cols: L M A J Q S
|  0.660 |  1.751 |  0.160 | -0.555 |  6.554 |  1.201 |  j_486
|  0.660 |  1.750 |  0.160 | -0.555 |  6.554 |  1.144 |  j_621
| -0.518 |  0.659 |  1.079 | -3.801 |  1.846 |  1.027 |  j_288
which: | -0.518 |  0.659 |  1.079 | -3.801 |  1.846 |  1.027 | : j_288
has: | 0.659 | 1.751 | : no
where: | 0.659 | : j_288, 1
down: | 1.144 | 1.027 | : S
has: | 1.751 | 0.160 | : yes
where: | -3.801 | : j_288, 3
where: | 1.750 | : j_621, 1

cols: D N E Z
| -6.097 |  1.149 | -2.584 |  6.396 |  j_664
| -6.097 |  1.640 | -2.584 |  6.396 |  j_520
|  0.077 |  0.119 | -0.132 | -0.010 |  j_732
down: | 1.640 | 0.119 | : N
has: | -6.097 |  1.149 | -2.583 |  6.396 | : no

cols: G B T Y
|  0.436 | -2.131 |  3.987 |  9.394 | -> j_276
|  0.265 |  1.547 | -0.415 |  1.000 | -> j_405
|  0.170 |  2.543 | -4.034 |  4.279 | -> j_968
|  2.553 | -0.952 | -2.960 | -0.051 | -> j_652
| -1.423 |  0.508 | -4.133 | -1.423 | -> j_685
| -0.446 | -1.165 | -1.811 | -8.974 | -> j_988
again j_685:  : | -1.423 |
has: | -0.446 | -1.165 | -1.811 | -8.974 | : yes
down: |  0.170 |  2.553 | -1.423 | : G

cols: R W F P X K V U H
| -0.601 | -2.034 | -0.880 |  5.128 |  4.779 |  0.868 | -1.837 | -1.783 |  0.411 |  j_726
|  1.464 | -0.234 |  1.775 |  0.600 | -4.477 |  2.490 |  3.673 |  0.952 |  2.894 |  j_242
|  4.395 | -1.049 | -0.790 |  3.645 |  8.807 | -2.729 |  5.314 | -4.946 | -3.377 |  j_448
|  6.377 | -0.748 |  2.531 | -3.414 | -0.042 | -1.515 |  8.806 | -1.753 | -1.013 |  j_130
|  1.987 | -0.374 |  1.748 |  0.893 |  1.825 | -0.945 |  3.101 | -0.847 |  0.261 |  j_980
| -2.181 |  4.675 | -3.342 |  3.942 |  3.007 | -2.745 | -1.272 | -1.794 | -2.823 |  j_858
|  4.396 | -2.655 | -2.611 |  1.051 | -0.304 |  2.351 |  2.878 | -5.570 | -0.855 |  j_121
|  0.980 |  0.018 | -2.695 | -2.526 |  1.073 | -2.483 | -0.149 | -2.127 | -2.500 |  j_18
|  1.926 | -3.125 |  4.049 | -4.367 | -3.458 | -0.201 |  3.917 |  0.352 |  0.246 |  j_451
|  1.987 | -0.374 |  1.748 |  0.893 |  1.825 | -0.945 | -0.229 | -0.847 |  0.261 |  j_847
where: | 8.806 | : j_130, 6
down: |  3.101 | -1.272 |  2.878 | -0.149 |  3.917 | -0.229 | : V
down: | -2.127 |  0.352 | : U

cols: gedo lok nimu Segi Natan nen dipu bok Kazep
| -4.006 | -2.282 | -3.386 | -0.839 |  1.011 | -1.628 |  0.726 | -0.839 | -0.608 | : j_67
| 2.404 | 4.478 | 3.367 | 2.892 | 5.427 | 4.887 | 3.072 | 4.478 | 4.478 | : j_366
| -0.366 | -2.282 | -3.386 | -2.727 |  1.011 | -1.035 | -0.850 | -0.366 | -0.366 | : j_34
|  1.236 |  3.891 |  4.463 |  3.557 |  1.447 |  3.574 |  2.937 |  2.261 | -2.213 | : j_598
| -4.006 | -2.282 | -3.386 | -2.727 | -1.954 | -0.225 |  2.557 | -0.495 |  0.864 | : j_86
| -2.727 | -2.282 | -3.386 | -2.727 |  1.229 |  7.179 |  4.438 |  3.765 | -2.727 | : j_48
again j_67:  : | -0.839 |
again j_48:  : | -2.727 |
down: |  1.011 |  5.427 |  1.011 |  1.447 | -1.954 | : Natan
again j_34:  : | -0.366 |
again j_366:  : | 4.478 |
down: | -2.213 |  0.864 | : Kazep

cols: Gevuf mib givov tuz raf biba Zuk
|  0.526 | -0.420 |  0.553 | -0.088 |  1.225 |  0.219 |  0.851 | = j_138
| -3.474 |  3.044 | -4.197 |  0.754 | -8.762 | -1.385 | -6.317 | = j_992
|  2.197 | -2.001 |  2.197 | -0.530 |  5.734 |  0.855 |  2.197 | = j_444
| -1.298 |  1.004 | -1.300 |  0.206 | -2.943 | -0.540 | -2.011 | = j_388
| -1.114 |  0.730 | -0.846 |  0.089 | -2.193 | -0.497 | -1.383 | = j_835
|  0.526 | -0.420 |  0.553 | -0.463 |  4.969 |  0.737 |  3.634 | = j_374
|  2.242 | -1.978 |  2.740 | -0.505 |  5.694 |  0.882 |  4.110 | = j_489
| -0.217 |  0.425 | -0.745 |  0.209 | -1.143 | -0.022 | -2.010 | = j_878
| -0.591 |  0.519 | -0.717 |  0.131 | -1.495 | -0.234 | -1.078 | = j_999
again j_444:  : | 2.197 |
has: | -0.717 |  0.131 | -1.495 | : yes
has: | -1.978 |  2.740 | -0.505 |  5.694 |  0.882 | : yes
has: | -2.001 |  2.196 | -0.530 | : no
where: | -2.011 | : j_388, 6
down: | -1.298 | -1.114 | : Gevuf
has: |  3.044 | -4.197 |  0.754 | : yes

cols: rudeb Los veg Fegaf pume pubo Pemi
|  3.023 | -2.618 |  8.699 |  2.138 |  0.964 |  1.449 |  5.029 | -> j_168
| -3.297 |  0.839 | -1.998 | -0.756 |  0.391 | -3.618 |  0.274 | -> j_897
|  0.543 | -0.822 |  1.967 | -3.272 |  0.965 | -1.860 |  2.221 | -> j_97
down: |  2.138 | -0.756 | : Fegaf
where: | 0.964 | : j_168, 4
where: | 5.029 | : j_168, 6

cols: gisal zape luni pubu nefef zuz moku mefa
|  4.534 | -3.150 |  5.697 |  5.697 | -5.001 | -1.216 | -1.008 |  2.526 | : j_216
|  5.562 |  1.156 | -4.717 | -5.060 | -5.741 |  0.988 | -3.025 |  6.827 | : j_606
|  6.896 |  5.212 | -4.585 |  0.101 |  5.212 | -2.745 |  0.793 |  5.250 | : j_357
|  7.701 | -1.267 | -5.370 | -3.831 | -3.128 | -5.284 |  7.445 |  4.844 | : j_8
| -4.881 | -7.384 | -1.059 | -6.754 |  2.273 |  2.236 | -7.517 |  4.396 | : j_224
|  5.562 |  1.156 | -4.717 | -5.060 | -5.741 |  0.988 | -3.025 |  7.146 | : j_463
again j_216:  : | 5.697 |
again j_357:  : | 5.212 |

cols: sib Riro Kazal nubi rero bik
| -0.094 | -4.218 | -0.109 | -1.560 | -4.218 |  5.095 | -> j_277
|  0.179 |  4.554 | -0.131 |  0.465 |  1.443 |  2.635 | -> j_784
| -0.043 |  0.031 |  0.845 | -0.761 |  0.953 |  5.152 | -> j_731
|  0.216 | -4.736 |  3.391 |  0.937 |  2.188 | -1.093 | -> j_261
| -0.531 | -0.339 |  2.854 | -0.130 |  1.173 |  1.901 | -> j_455
|  1.373 |  1.813 | -2.617 |  4.934 | -3.500 |  5.780 | -> j_460
| -0.218 |  9.218 |  0.305 | -3.752 | -3.037 |  3.592 | -> j_188
|  0.174 |  5.854 |  4.850 | -0.931 | -4.532 | -2.804 | -> j_273
| -0.090 | -0.233 |  4.824 | -1.554 |  4.600 | -4.589 | -> j_629
|  0.178 | -3.980 |  5.146 | -4.051 |  5.234 |  5.666 | -> j_41
| -0.121 | -3.830 | -0.378 | -0.795 |  1.490 | -1.940 | -> j_541
has: |  0.845 | -0.760 |  0.953 | : no
again j_277:  : | -4.218 |
where: | -0.130 | : j_455, 3
which: |  0.174 |  5.854 |  4.850 | -0.931 | -4.532 | -2.804 | : j_273
down: |  4.554 |  0.031 | -4.736 | -0.339 |  1.813 |  9.218 | : Riro
where: | -0.531 | : j_455, 0
where: | 0.179 | : j_784, 0

cols: gigo midod nepaf fubi Folo voro sor
| -7.156 | -0.503 |  3.378 |  6.586 |  9.246 |  5.177 | -1.537 | -> j_98
| -5.969 | -0.362 |  3.376 |  5.630 | -5.970 |  4.196 | -0.867 | -> j_179
| -7.156 | -0.503 |  3.378 |  6.323 |  9.062 |  4.757 | -1.361 | -> j_983
down: | -7.156 | -5.969 | : gigo
down: | 5.177 | 4.196 | : voro
has: |  6.586 |  9.246 |  5.177 | -1.537 | : yes
has: |  4.196 | -5.970 |  5.630 |  3.376 | : no
has: | 9.246 | 5.177 | : yes
has: | -7.156 | -0.503 |  3.378 |  6.586 |  9.246 | : yes
where: | -5.969 | : j_179, 0

cols: guto bel Radet Defe zan Davog
| -0.814 |  0.106 |  0.030 |  0.514 |  1.095 |  5.071 | : j_94
| 0.774 | 0.577 | 0.187 | 3.751 | 3.969 | 2.983 | : j_170
|  3.215 |  0.475 |  0.764 |  8.790 | -3.956 |  2.810 | : j_126
| -4.720 |  1.092 |  0.115 |  4.259 |  3.071 |  1.440 | : j_360
| 2.557 | 0.575 | 0.446 | 6.304 | 3.033 | 1.421 | : j_269
| -1.257 |  0.364 |  0.779 |  7.723 |  2.538 | -2.577 | : j_684
| -1.226 |  0.815 |  0.097 |  6.134 | -3.840 |  0.731 | : j_856
has: | -1.257 |  0.364 |  0.779 |  7.723 |  2.538 | : yes
has: | 0.446 | 6.304 | : yes
which: |  3.215 |  0.475 |  0.764 |  8.790 | -3.956 |  2.810 | : j_126

